A small network was shown many inputs. Here are its activations along a few directions, one row for each input.
Each table varies a few parts of the input and shows all the possible inputs, shuffled.
Descriptions start from the smaller parts, as in this example, which fits no table here: one of 4 places along a line, together with either a single point or (one of 2 separate values, together with one of 5 places around a ring) or one of 11 places along a line.
Shared parts are said once, and a part with two or three values counts as separate values.

Other details of the inputs vary at random and push rows far along three fixed directions, the same in every table; ignore that.

Table:
row 1: [ 3 -4 -9  3  1  0  8 23  5 -3 11]
row 2: [ 24  22   4   2 -13   7 -45 -23 -12  20  13]
row 3: [-27 -33  30  14   8 -10  39  -1  -7 -18 -41]
row 4: [-21 -24  -1  -6  25 -10  26   9  12  -7 -13]
row 5: [ 19  22  11  10 -15  10 -37 -22  -8  30  15]
row 6: [-13  10  -8  -1 -35  24 -20 -44 -41   0  -5]
row 7: [ 39  28   3  -8  23 -14 -35   7  21  13  10]
row 8: [-13  16 -18 -12 -39  30  -1  13 -26 -10  31]
row 9: [11  0  1  8 -2  1 -9 -8  1 11  6]
row 10: [-10 -12  -5   3  14  -6  34  39  18   2 -12]
row 11: [  6 -11   0  13  18 -15  -4  -7  21  -1  -1]
row 12: [  2   1  10   5  16  -9 -39 -31 -10  21 -20]
row 13: [-32 -22   0  -7  -3  12  37   1  -5   3 -18]
row 14: [ 13   6   6 -10  14  -5 -13  -6  10  12   0]
row 15: [  4  -2   5  -7  24 -15 -15 -26   9   2 -11]
row 16: [ -6 -14  31  -7   6 -17  23   5   7 -13 -19]
row 17: [-10   0 -13   3 -37  23   0  -1 -24  -3  31]
row 18: [-18  11 -17 -11 -40  33  23  25 -18  -6  19]
row 19: [  2  -5   9   4  22 -12 -21 -21   0  17 -28]
row 20: [ -4  -8  11  11  14  -6 -12 -24  -4  20 -26]
row 21: [ 31  21   0 -14   8  -4  -1  36  30  12  27]
row 22: [-30 -11  30  15 -40  27  12 -32 -47 -12 -11]
row 23: [ 35  40 -12  -6 -22  12 -51   2   1   0  39]
row 24: [ 14  26 -14 -13 -20  14  12  50  12   1  34]
row 25: [  9  -7  -7   5  19 -18   0   1  12  -7  -3]
row 26: [ 43  28  31  -7   7 -26 -33   7  16  -2   4]
row 27: [ 18  -5 -18   4   8 -13  35  26  25 -20  16]
row 28: [-40  -7 -16  -7 -32  27  28 -17 -34 -19 -10]
row 29: [-24  -4 -18 -13 -32  26  33  -4 -19 -20  10]
row 30: [-13 -20 -16   0  15  -9  32  23  10 -21 -11]
row 31: [ -1  15   6   8 -39  28 -33 -42 -35  24  11]
row 32: [-11 -12   8  12  15 -12 -13 -55 -15   8 -37]
row 33: [-16 -13  15  15  17  -7  -2 -19  -2  24 -32]
row 34: [  2 -12  -8   5  21 -15  15  25  15  -7   3]
row 35: [ 31  22  -7 -12  13  -9 -17  31  21   1  25]
row 36: [ 14  -3  25   2  10 -22  10  21  13 -15 -16]
row 37: [ 23  16 -18   1 -24   8  -6  11   1 -11  43]
row 38: [ 16  10  -8  -5  23 -15  -4  24  30 -10   9]
row 39: [-31  -8 -12 -13 -31  30  24   8 -22  -6  14]
row 40: [-15 -17   2   5  22 -11  -6 -13  -5   5 -25]
row 41: [-17 -15   3   6  14  -4  11  -4  -1  10 -31]
row 42: [-10 -14 -11  -5  27 -17  29  18  17 -19 -14]
row 43: [ 13  -1  13  12  15 -13 -34 -31  -2  22  -5]
row 44: [-13 -11   5  -3  20  -8  -4 -19  12  -1 -16]
row 45: [  3   0 -25   1 -13   9  26  45  18 -25  30]
Each input here is: one of 5 places along a line, together with either a single point or one of 8 places along a line.
Question: The inputs of row 20 and row 31 match in every part but the place on the line of 5. If row 32 is changed in the same way as row 20 into row 31, which row does it become?
Answer: row 27
Question: The inputs of row 16 and row 26 match in every part but the place on the line of 5. If row 4 is changed in the same way as row 16 into row 26, which row does it become?
Answer: row 8
Question: Which other rows does row 39 become when the place on the line of 5 takes its other values? List them by row number.
Answer: row 1, row 12, row 35, row 43
Question: Which other rows does row 23 become when the place on the line of 8 takes its other values? List them by row number.
Answer: row 6, row 10, row 12, row 19, row 30, row 40, row 41

Table:
row 46: [  6   3  16   8  10  -8 -30 -24  -6  17 -15]
row 47: [ 24   3  -5  -3  17 -21   8  21  27 -19   8]
row 48: [ 17   1  -3   5  20 -12   8  34  25   6   2]
row 49: [  4   4  18   8  10  -8 -27 -20  -6  24 -19]
row 50: [  4  12 -13 -12   1   8  -6  17  10  13  10]
row 51: [  0  11 -18  -5 -12  15   6  27   4   7  19]
row 52: [ 16  16  13  -5 -24  11   7  25  -3 -10  21]
row 53: [ 12  -3  29   2  34 -27 -11  -5  15  18 -29]
row 54: [-27 -25  14   5  16 -11  18 -10  -3   3 -35]
row 55: [-30 -24   4  10   1   6   4 -37 -17  15 -22]
row 56: [-18 -16 -17   2 -13  12  25  -7  -9 -10   5]
row 57: [ 28  22   3 -10 -14   3  -3  34  11  -7  31]
row 58: [-18  -9 -16   4 -22  16  20  10 -14 -14  10]
row 59: [-23 -14 -16  -9  10   4  21  11   5  -4  -7]
row 60: [ -2  12  -6  -7 -36  21   3  13 -15 -10  25]
row 61: [ 27  12  25   0  21 -21 -37 -20  10  11  -9]
row 62: [-43 -14  -4   5 -13  20  -5 -39 -33  16 -23]
row 63: [ 23  19  -3  -9  25 -14 -44 -24  10  15   3]
row 64: [ 27  35  24  -1 -29   9 -56 -49 -25   3  11]
row 65: [ 25  37 -16 -16 -21  16 -56 -33 -19   7  31]
row 66: [  9 -12  -3   6  31 -20  10   1  25   4  -4]
row 67: [-27 -18  -4   9  -8   9  10 -10 -18  -1 -13]
row 68: [-17   3  11   0 -20  14  -7 -16 -24  15 -11]
row 69: [  9  -2 -16  -1  24 -12   4  14  20  -4   5]
row 70: [ 14  -6   8  -1  25 -26  10   5  23 -17 -12]
row 71: [ -4 -11  28   7  16 -16   7 -15   3  -7 -28]
row 72: [ 33  27 -19  -2 -23   9 -24   9  -1 -12  41]
row 73: [-23  -9 -30  -3 -19  18  24   4 -15 -18  10]
row 74: [  0 -12  -1  -1  18 -17  29  26  21 -18  -4]
row 75: [-32 -13   0   6 -21  24  11 -22 -23  21 -12]
row 76: [ 24  -2   1   6  31 -29  -7   1  24 -10  -7]
row 77: [-19  -6 -12   2 -30  18  24  12 -17 -19  12]
row 78: [ 15   4  -9   0  -1  -3  14  40  17 -15  21]
row 79: [-22 -25  -1  10  15  -6  23   7   3   0 -22]
row 80: [  8   9  -7   0 -16  14  -6   0  -1  13  22]
row 81: [ 17   4  22  -1  10 -12  15  28  14  -1  -4]
row 82: [-15 -11  -9   3  13  -1   0  -9  -1   6 -11]
row 83: [  3   0  30   4   2  -6 -11 -19  -7   1 -17]
row 84: [  4   9  -3  -8 -26  11  13  19  -3 -19  22]
row 85: [-26  -9 -15  -9  -2  13  15   5  -4   2  -5]
Question: The inputs of row 73 and row 64 match in every part but one. If row 62 is changed in the same way as row 73 into row 64, which row does it become?
Answer: row 52
Question: What do these inputs look like to the network?
Answer: one of 5 places along a line, together with one of 8 places along a line
Question: A walk changes only the place on the line of 5. It starts at row 53 and steps to row 57. List the rest of the walk in order.
Answer: row 61, row 84, row 70
